Each row below holds a small network's activations on one input, seen along a few directions.
In each table, some parts of the input vary, and every possible input appears once, in random order.
A made-up example of a description, with smaller parts first: one of 4 places along a line, together with either a single point or one of 9 places along a line or (one of 3 separate values, together with one of 5 places around a ring).
Shared parts are said once, and a part with two or three values counts as separate values.
(in the rows, 128 means zero)

Other details of the inputs shift rows strongly along two fixed directions, in all tables alike. That doesn't count.

Table:
R1: [132 121 102  97 110 185  99 126 159  96  92 122 110]
R2: [112 158 141 137 185  92 135 144 128 101  48 167 127]
R3: [137 115 117 121  99 134 126 142 119 156 183 114 122]
R4: [150 109 128 113  91 135 117 123 128 165 217  85 148]
R5: [134 118 131 106 107 145 107 136 127 129 189 110 150]
R6: [133  99 140 135  96 128 114 140 118 171 221  90 128]
R7: [129 124 120 108 101 147 126 142 116 142 189 119 127]
R8: [155 141 173 182 162  34 151 125 118 171 164 101 133]
R9: [119 129  99  75 116 197 106 129 151  92  99 136 130]
R10: [114 121 107  93  97 192  87 143 159 110  86 136 118]
R11: [140 128 164 182 161  58 185  84 105 139 130 147 143]
R12: [122 130 100  71 114 198 108 123 143  97  96 136 122]
R13: [114 112  91 108  87 193 109  97 144  96  91 167 122]
R14: [127 106 134 113  98 132 107 142 108 150 231 100 139]
R15: [147 103 136 107  98 140 131 119 124 153 218  80 148]
R16: [154 139 165 176 174  36 164 125 119 173 163 111 151]
R17: [125 119 107  91 103 198  97 134 159 103  86 129 120]
R18: [119 151 134 139 180  95 166 142 129 107  38 164 110]
R19: [158 148 151 186 167  52 164 134 107 148 125 119 114]
R20: [121 119 104  72 108 196 114 121 147  98  88 128 119]
R21: [138 142 140 150 193 105 151 127 142 107  31 148 119]
R22: [117 150 122 148 179  93 147 142 134 117  43 166 109]
R23: [ 83 121  92 114  90 192  93 110 120  81  94 155 135]
R24: [143 148 135 145 184 101 145 116 138 106  35 141 104]
R25: [112 114 101 102  95 195 105 101 130  77 101 172 129]
R26: [ 90 157 126 170 169 100 152 101 114  99  39 173 137]
R27: [106 138 103  77 103 187  94 140 153 103  98 144 130]
R28: [126 111 133 122  94 147 104 141 132 154 175 105 127]
R29: [120 159 142 136 189  89 136 140 131  99  42 166 132]
R30: [120 120 110 101 107 187  97 140 161 107  91 133 122]
R31: [140 109 130 114  93 136 119 144 100 149 230 105 134]
R32: [136 106 132 132  81 142 132  88 107 146 227 122 150]
R33: [166 133 163 168 180  43 173 110 103 174 158 104 140]
R34: [121 127 105  75 111 191  94 136 146  85  99 139 132]
R35: [108 165 138 135 183  94 144 140 136 111  48 166 126]
R36: [144 113 120 129  91 154 120 143 117 147 174 106 120]
R37: [128 163 138 130 188 100 152 127 140 103  45 157 134]
R38: [120 105 127 166  71 127 114  95 104 155 214  91 136]
R39: [136 139 175 166 165  37 169 130 109 172 167 109 145]
R40: [115 128  93  86  94 192 116 145 139  98  91 139 113]
R41: [131 114 121 127  92 141 107 138 129 142 180 105 108]
R42: [130 107 136 121  92 124 131 136 113 163 226  93 133]
R43: [133 120 126 115  99 130 110 134 134 158 178 106 141]
R44: [111 160 130 140 184  97 151 142 129 107  51 170 115]
R45: [147 159 151 169 180  54 177 136  98 146 129 134 134]
R46: [155 136 175 161 170  43 177 117 113 164 165 100 153]
R47: [ 87 112  94 129  82 199  96 108 133  98  82 145 122]
R48: [134 147 158 170 178  42 157 134 118 163 121 130 136]
R49: [147 115 125 118  91 138 120 143  96 146 226 100 138]
R50: [158 137 164 188 165  37 168 134 103 167 164 111 115]
R51: [153 106 136 104 105 141 117 118 104 147 224  89 144]
R52: [130 141 134 174 165  99 152  90 134  95  36 176 110]
R53: [131 156 138 154 182  91 139 132 154 104  34 149 115]
R54: [107 129 111  82 102 177 104 138 155 107  92 135 128]
R55: [147 127 168 189 167  46 164 136 102 174 168 113 125]
R56: [123 121 101  76 118 196  97 133 143  82 100 138 130]
R57: [155 110 136 122  87 134 111 121 133 155 215  75 133]
R58: [131 109 131 117  95 134 112 142 104 149 231 104 135]
R59: [109 125 105  79 102 190 105 136 163  98  93 134 130]
R60: [152 104 134 119 110 149 122 118 122 151 174  93 127]
R61: [125 119  91  83 110 194 101 129 157 102  91 133 124]
R62: [ 85 118  82 120  82 191  98 106 134 101  85 150 129]
R63: [117 151 135 156 182  88 137 140 143 108  37 155  98]
R64: [106 147 137 137 181  93 153 141 137 110  43 158 116]
R65: [ 90 145 129 169 160  99 157 100 118 101  37 163 134]
R66: [141 154 164 161 185  53 165 127 121 147 135 128 151]
R67: [128 119 129 122  91 138 100 136 137 147 176 100 119]
R68: [116 121 124 107 105 143 114 140 124 143 190 115 133]
R69: [128 104 124 120  90 130 111 139 122 170 222  95 133]
R70: [119 117 103 105 103 187 107 151 141 110  93 143 100]
R71: [155 116 172 204 153  54 175  86  98 162 166 131 140]
R72: [123 130  86  99  99 182 109 147 138 110  93 142 112]
Each input here is: one of 6 places along a line, together with either one of 2 separate values or one of 10 places along a line.
- The inputs of R69 and R14 match in every part but the place on the line of 6. If R62 is changed in the same way as R69 into R14, which row does it become? => R23
- The inputs of R24 and R33 match in every part but the place on the line of 6. If R19 is changed in the same way as R24 into R33, which row does it become? => R72
- Which other rows agree with R45 in the place on the line of 6? List them by row number. => R7, R9, R12, R26, R27, R32, R35, R37, R44, R66, R68
- Change only the choice among 2 separate values in R38. List by row number the other rows that result. => R52
- A walk changes only the place on the line of 10. It starts at R20 and steps to R15. List the rest of the walk in order. => R46, R59, R54, R39, R64, R42, R18, R40
- Change only the choice among 2 separate values in R11. List by row number the other rows that result. => R65

Table:
R73: [ 85 143 101 116 122 148 106 173 138 125  72 126 109]
R74: [122 156 145 117 178  87 153 156 139 131  78 151 134]
R75: [111 124 109 137 107 151 110 103 157 104  76 147 116]
R76: [110 109 121 135  67 127 123 111 114 161 230 108 147]
R77: [163 142 178 158 188  43 161 135 138 164 123 112 136]
R78: [111 157 123 100 157 123 136 150 149 108  68 149 131]
R79: [141 143 167 144 145  54 164 121 101 178 221  87 163]
R80: [164 107 133  98  93 139 135 147 120 171 226  89 126]
R81: [ 83 128 112 115 114 153 121 114 130 107  83 163 126]
R82: [139 139 150 157 181  83 149 107 131 118  58 133 144]
R83: [108 101 108 103  75 205  94 109 155 100 117 122 127]
R84: [140 110 128 150  72 135 100 122 107 154 233 118 137]
R85: [165 131 164 161 185  46 185 147 116 173 149 129 116]
R86: [124 126 128 148 120 118 107 153 140 156 125  86 109]
R87: [103 120 137 138 113 122 142 116 113 134 162 124 149]
R88: [129 122 124 100 137 153 109 148 176 121  78 142 110]
R89: [123 113 101  84  92 202  79 132 126  86 128 131 134]
R90: [104 143 120 114 152 130 137 125 125 102  61 153 149]
R91: [131 146 141 186 158  81 144 106 141 133  61 159 128]
R92: [ 94 140 124 125 155 138 139 118 126 104  66 160 142]
R93: [138 125 115 156 103 129 143 115 116 145 139 144 120]
R94: [136 114 136 162  99 103 118 113 104 143 216 117 130]
R95: [152 103 142 108 103 132 102 160 126 159 239 104 124]
R96: [146 141 136 140 168  99 130 125 111 116 133 129 141]
R97: [102 129 111  78 125 164 114 164 160 119  95 156 120]
R98: [121 137 147 165 168  99 140 121 113  94  85 156 125]
R99: [130 132 110 106 138 159 111 113 155 103  76 128 136]
R100: [118 142 105 140 145 132 133 166 128 125  51 128  85]
R101: [145 161 151 142 195  75 141 150 131 106  79 146 120]
R102: [157 152 173 165 185  45 164 108 128 151 124 103 143]
R103: [116 120 122 122 131 168 113 104 148 104  75 137 132]
R104: [105 101 105 101  71 199  86 101 152 110 115 130 117]
R105: [139  93 130 135  76 148 143 110 101 151 225  95 133]
R106: [130 121 107  71  89 196  86 137 175 110 119 109 121]
R107: [114 121  89 124  95 172 127 113 135 101  88 157 102]
R108: [145  95 129 128  89 154 138 107  97 158 226  94 139]
R109: [118 136 144 163 164  93 133 113 110 104  83 165 114]
R110: [149 133 144 110 142 119 115 159 130 128 151 126 124]
R111: [132 124 104 107 127 166 135 121 122 100  76 142 125]
R112: [ 93 133  97 119  86 169 109 126 139 119 105 163 134]
R113: [162 113 128 103  91 138 136 139 120 162 228  82 128]
R114: [158 117 129 105  89 142 138 121 111 158 228  80 133]
R115: [166 141 149 168 186  52 187 112  94 156 148 115 142]
R116: [139 146 160 193 178  39 138 165  96 161 143 101 111]
R117: [113 110 105  95  95 210  81 124 128  88 133 139 127]
R118: [126 135 137 168 166  87 172 104 108 123  67 162 108]
R119: [120 137 121 113 137 122 135 123 120 134 146 122 157]
R120: [126 132 104  71  95 199  80 138 141  87 134 125 121]
- What do these inputs look like to the network? => one of 4 separate values, together with either a single point or one of 11 places along a line
- The inputs of R113 and R101 match in every part but the choice among 4 separate values. If R114 is changed in the same way as R113 into R101, which row does it become? => R120
- The inputs of R95 and R97 match in every part but the choice among 4 separate values. If R84 is changed in the same way as R95 into R97, which row does it become? => R112

Table:
R121: [130 128 119  97 140 136 129 103 115  99 139 133 160]
R122: [132 118 155 137 118  97 117 141  97 179 234  65 148]
R123: [139 153 133 139 173  75 162 150 131 142  72 160 120]
R124: [ 98 102 110 128  96 170 118 117 138 118 112 151 120]
R125: [138 144 151 126 184  88 183 107 123 111  76 158 161]
R126: [111  93  80 102  21 235  76 104 137 115 170 101 122]
R127: [135 127 178 159 157  56 139 138 102 156 183  94 140]
R128: [142 108 111  83 102 185 105  83 133 123 187 102 148]
R129: [159 130 114 114 123 135 120 148 136 137 124 127 115]
R130: [112 131 143 185 173  86 145 120 109 112  78 165 124]
R131: [127 157 123 127 168 128 110 139 171  98  13 162 104]
R132: [121 118 122 159 146 138 128 113 137 101  53 158 111]
R133: [109 149 149 144 183  81 152 139 132 143  63 127 128]
R134: [160 131 168 143 164  68 169 109  87 138 193 115 177]
R135: [147 105 113  47  54 248  89 110 152  97 184 110 153]
R136: [128 110  78  56  46 223  66 164 135 122 186 121 119]
R137: [112 104  90  54  38 218  63 149 165 140 175 112 138]
R138: [111 102  86  57  38 220  89 149 159 118 186 112 101]
R139: [139 138 158 169 163  62 143 153 108 170 185  95 156]
R140: [146 138 150 204 118  60 163  89  94 164 176 100 133]
R141: [149 110  99  99  88 186 111 157 135 144 179  93 120]
R142: [134 156 138 145 175  77 161 144 137 138  79 163 105]
R143: [116 113  95  58  97 193 118  99 143  99 130 134 154]
R144: [ 97 135 109 153 157 136 121 126 123  82  17 191 110]
R145: [135 108 107  79  92 197 102 145 141 106 121 113  96]
R146: [180 105 158 123 117 109 153  99 103 155 237  82 174]
R147: [176 118 144 140 107  99 131 136 117 183 240  87 118]
R148: [138 144 126 128 138 113 123 152 122 131 141 142 108]
R149: [103  96 108 110  74 199  98 119 145 117 129 162 112]
R150: [133 117 143 117 127 136 111 134 142 124 118 102 120]
R151: [102 135 124 152 161 140 117 126 132  78  24 204 104]
R152: [150 101 136 176  87 101 133  99  96 178 230  84 141]
R153: [108 100  86  42  61 236  89  91 147 115 187 117 148]
R154: [ 96 141  98 140  79 161 111 110 114 102 114 141 120]
R155: [115 125  96  85  89 184  94 156 143  93 139 131  97]
R156: [111 127 137 177 162  84 159 113 118 133  69 168 122]
R157: [159 107 169 196 143  72 148 103 106 165 183 126 126]
R158: [117 128 110 155 155 141 127 115 138  90   7 177 103]
R159: [146 127 121 120 122 133 127 141 145 117 131 117  97]
R160: [107 164 122 124 170 123 104 150 157  89  23 176 110]
R161: [ 98 135 102  99 127 173 112 158 165 115  64 140 131]
R162: [148 140 161 161 153  48 130 145 110 172 184 109 154]
R163: [124 131 152 201 131  61 154 103  82 155 184 111 146]
R164: [146 148 138 147 187  91 159 142 117 133  65 124 103]
R165: [133 148 150 152 189  85 142 135 131 135  60 114 122]
R166: [126 120 146 190 126  60 166 103  96 177 178 118 143]
R167: [102 145 131 124 149 113 129 139 168 105  60 147 114]
R168: [150 121 121  99 137 141 134  91 130 107 129 119 154]
R169: [126 144 132 132 155 117 118 135 167  97  57 133 107]
R170: [127 130 123  67 100 206 105 121 136  81 140 143 156]
R171: [144 136 158 148 175  68 155  87  92 147 198 113 165]
R172: [144 121 167 148 149  63 173 138 103 170 182 104 122]
R173: [122 140 149 196 112  56 174  92  95 172 180 113 140]
R174: [111 153 102 117 170 142 152 164 150 105  15 170 109]
R175: [135 119 157 145 108  83 115 138 119 160 247  78 140]
R176: [147 112 114  95  78 167  80 141 151 148 174  96 137]
R177: [101 144 134 184 151  83 167 101 118 127  66 153 129]
R178: [115 115 106  77  94 192  97 156 126  98 131 126 102]
R179: [104 152 111 108 169 140 148 152 138 106  10 160  97]
R180: [151 120 135 140 117 106 138 161  95 176 244  85 141]
R181: [108 158 110 114 177 140 132 159 123  89  16 159  97]
R182: [135 134 148  95 128 150 149 110 137 114 135 143 161]
R183: [118 135 130 116 119 126 112 139 157 144 129 133 125]
R184: [122 134 103 107 132 177 101 154 165 108  62 126 125]
R185: [129 126 146 196 133  60 149 110  81 161 184 118 143]
R186: [113 140 161 143 178  76 153 136 137 129  68 136 124]
- What do these inputs look like to the network? => one of 3 separate values, together with either one of 4 places along a line or one of 6 places along a line or (one of 2 separate values, together with one of 6 places around a ring)
- The inputs of R167 and R175 match in every part but the choice among 3 separate values. If R173 is changed in the same way as R167 into R175, which row does it become? => R154
- The inputs of R178 and R145 match in every part but the choice among 3 separate values. If R144 is changed in the same way as R178 into R145, which row does it become? => R158
- A walk changes only the place on the line of 6. It starts at R157 and steps to R132. List the rest of the walk in order. => R158, R152, R126, R140
- Change only the place on the ring of 6 in R162. List by row number the other rows that result. => R122, R127, R139, R160, R175
- Change only the choice among 3 separate values in R148. List by row number the other rows that result. => R142, R147
- A walk changes only the place on the line of 6. It starts at R173 and steps to R177. List the rest of the walk in order. => R166, R156, R124, R149
